Here are a small network's activations along a few directions, averaged over the inputs that share one value of a field.
Related values have similar rows: they may be neighbours, one step apart, or belong to one group.
In the rows, 500 means zero.
Random noise pushes rows far along 2 fixed directions. That doesn't count. These rows show it; they differ only by the noise:
[659 453 618 619 316 713 415 484 471 417 547 515 302]
[584 460 438 684 387 624 504 470 392 487 607 429 378]
[594 410 549 630 323 695 493 511 550 349 664 439 303]
[750 529 685 618 326 718 306 432 309 558 361 621 323]


Field BIV:
pid: [558 328 793 398 594 395 189 273 646 470 233 616 389]
tozir: [221 476 553 476 561 560 568 589 667 500 600 402 352]
nage: [320 379 504 453 536 559 463 405 495 334 377 599 755]
vazu: [301 552 282 496 611 381 755 581 172 956 317 665 631]
dizop: [456 747 706 522 578 394 336 420 453 783 191 529 485]
kiz: [507 297 798 339 576 597 414 647 882  94 627 669 679]
zeze: [508 432 466 535 682 202 445 488 573 587 538 575 664]
bibiz: [502 519 444 495 267 490 513 670 359 354 626 494 484]
gasu: [640 583 475 326 493 516 440 678 486 331 488 537 481]
vupu: [468 574 600 401 535 377 737 613 626 565 484 288 632]
tob: [875 764 600 339 431 569 320 529 518 550 246 735 432]
zil: [844 768 552 555 472 603 278 346 405 667 204 733 364]
nofo: [781 517 811 518 383 779 247 448 388 519 316 649 271]
gat: [478 553 749 253 455 532 735 570 623 350 549 524 483]
makim: [463 416 658 297 426 555 147 250 470 635 246 640 552]
Each value of BIV is a pair of two hidden parts, and every pair occurs once (5 first parts, 3 second parts).
tozir and nofo share the first part; tozir and gat share the second. Which value has the first part of gat and the second part of nofo?
> gasu
nage and vazu share the first part; nage and zeze share the second. Which value has the first part of zeze and the second part of vazu?
> vupu

Field MUVUR:
zudat: [372 608 495 490 499 508 524 588 296 814 310 589 429]
rine: [213 293 381 528 524 392 553 406 807 371 687 319 649]
bof: [432 468 532 299 512 300 632 685 481 343 559 495 695]
tasa: [520 753 245 630 491 519 686 459 142 831 354 414 576]
pof: [330 440 454 670 595 450 449 315 387 672 489 346 517]
vobo: [755 738 300 604 493 454 539 616 293 544 534 443 476]
dufi: [568 518 271 671 565 461 424 254  95 833 412 451 472]
rebir: [426 372 406 371 704 411 477 432 701 280 557 528 626]
nev: [254 471 347 497 696 274 875 640 790 491 745 306 609]
rep: [730 481 431 679 408 640 305 445 275 464 531 660 485]
MUVUR is arranged as a 2 by 5 grid.
List every value one step from rine, in the order listed.
> pof, rebir, nev
List every value one step from rep, in the order listed.
> vobo, dufi
Each value of MUVUR is a pair of two hidden parts, and every pair occurs once (2 first parts, 5 second parts).
rep and dufi share the first part; rep and vobo share the second. Which value has the first part of vobo and the second part of dufi?
> tasa
pof and rine share the first part; pof and zudat share the second. Which value has the first part of zudat and the second part of rine?
> nev

Field GOMU:
rud: [521 619 487 460 584 408 557 611 356 547 449 530 635]
sul: [506 636 464 562 595 429 550 466 402 770 352 475 455]
negik: [420 460 266 633 443 583 646 539 608 346 787 314 456]
ledel: [518 498 365 519 442 583 538 493 425 430 587 422 401]
kuno: [502 528 412 391 500 440 662 613 580 418 587 488 601]
sor: [618 537 380 655 487 435 440 453 204 684 469 519 481]
dorur: [522 458 530 500 550 431 387 387 551 455 475 464 588]
vota: [315 386 374 489 559 414 508 508 642 439 610 439 550]
nido: [468 621 646 512 510 496 416 395 198 885 162 590 561]
vureb: [395 368 400 547 634 419 544 421 527 469 566 517 607]
GOMU is arranged as 4 separate groups.
List the group mates of ledel, in the order listed.
> negik, sor
List the group mates of sul, in the order listed.
> nido
List the group mates of rud, in the order listed.
> kuno

Field GEDOS:
tume: [409 335 542 625 438 612 498 506 629 384 709 389 406]
biva: [560 451 799 329 519 585 344 497 514 512 252 808 558]
gupuf: [584 552 584 514 460 602 588 537 607 507 452 449 346]
ditu: [431 515 630 441 379 580 580 562 527 499 448 485 348]
gop: [468 457 333 599 565 526 401 341 186 609 424 573 529]
zuf: [494 465 197 608 600 426 487 393 429 524 561 402 515]
dizuv: [672 620 545 418 400 576 530 607 396 513 474 600 454]
rifik: [683 646 589 463 444 608 539 591 557 495 524 500 429]
fom: [488 626 427 494 625 240 486 401 407 650 325 531 710]
dil: [441 402 498 403 577 375 617 634 655 266 656 426 626]
dumu: [494 477 894 375 474 541 338 454 582 561 186 738 512]
far: [490 551 504 437 371 538 532 627 355 532 489 517 433]
pezu: [547 582 239 634 479 480 420 362 298 538 558 490 641]
zam: [557 562 731 393 594 477 301 437 553 642 254 610 528]
tuzen: [590 396 647 576 394 600 356 487 696 359 627 451 292]
Each value of GEDOS is a pair of two hidden parts, and every pair occurs once (5 first parts, 3 second parts).
dil and pezu share the first part; dil and biva share the second. Which value has the first part of biva and the second part of pezu?
> gop
dumu and tume share the first part; dumu and zam share the second. Which value has the first part of zam and the second part of tume?
> tuzen

Field RIBES:
pero: [223 519 226 595 768 250 692 539 404 839 439 311 665]
makan: [701 619 379 607 546 566 573 563 451 428 589 438 465]
sev: [415 672 344 581 678 147 571 406 359 803 359 409 734]
rozi: [469 570 681 451 532 471 549 460 309 756 192 680 684]
zepu: [380 370 528 451 453 703 421 409 566 386 506 588 451]
misu: [502 510 558 685 560 471 296 265 255 823 235 695 475]
fiva: [744 623 716 487 404 716 383 515 574 417 410 479 260]
bokil: [352 510 475 342 576 295 589 632 491 399 583 537 645]
pizop: [535 291 531 417 419 555 353 503 454 339 478 574 561]
panas: [495 507 315 617 641 403 384 270 401 666 458 449 551]
pup: [633 535 691 242 525 343 462 531 632 454 481 640 514]
zep: [565 563 533 595 353 589 530 505 391 662 408 425 308]
kipi: [555 645 490 583 368 622 482 551 210 698 405 539 453]
ralid: [640 484 520 550 528 523 262 414 492 422 523 518 604]
gusa: [599 565 338 501 437 592 575 578 275 488 496 589 500]
Each value of RIBES is a pair of two hidden parts, and every pair occurs once (5 first parts, 3 second parts).
kipi and rozi share the first part; kipi and fiva share the second. Which value has the first part of fiva and the second part of rozi?
> sev
misu and zep share the first part; misu and pizop share the second. Which value has the first part of pizop and the second part of zep?
> gusa
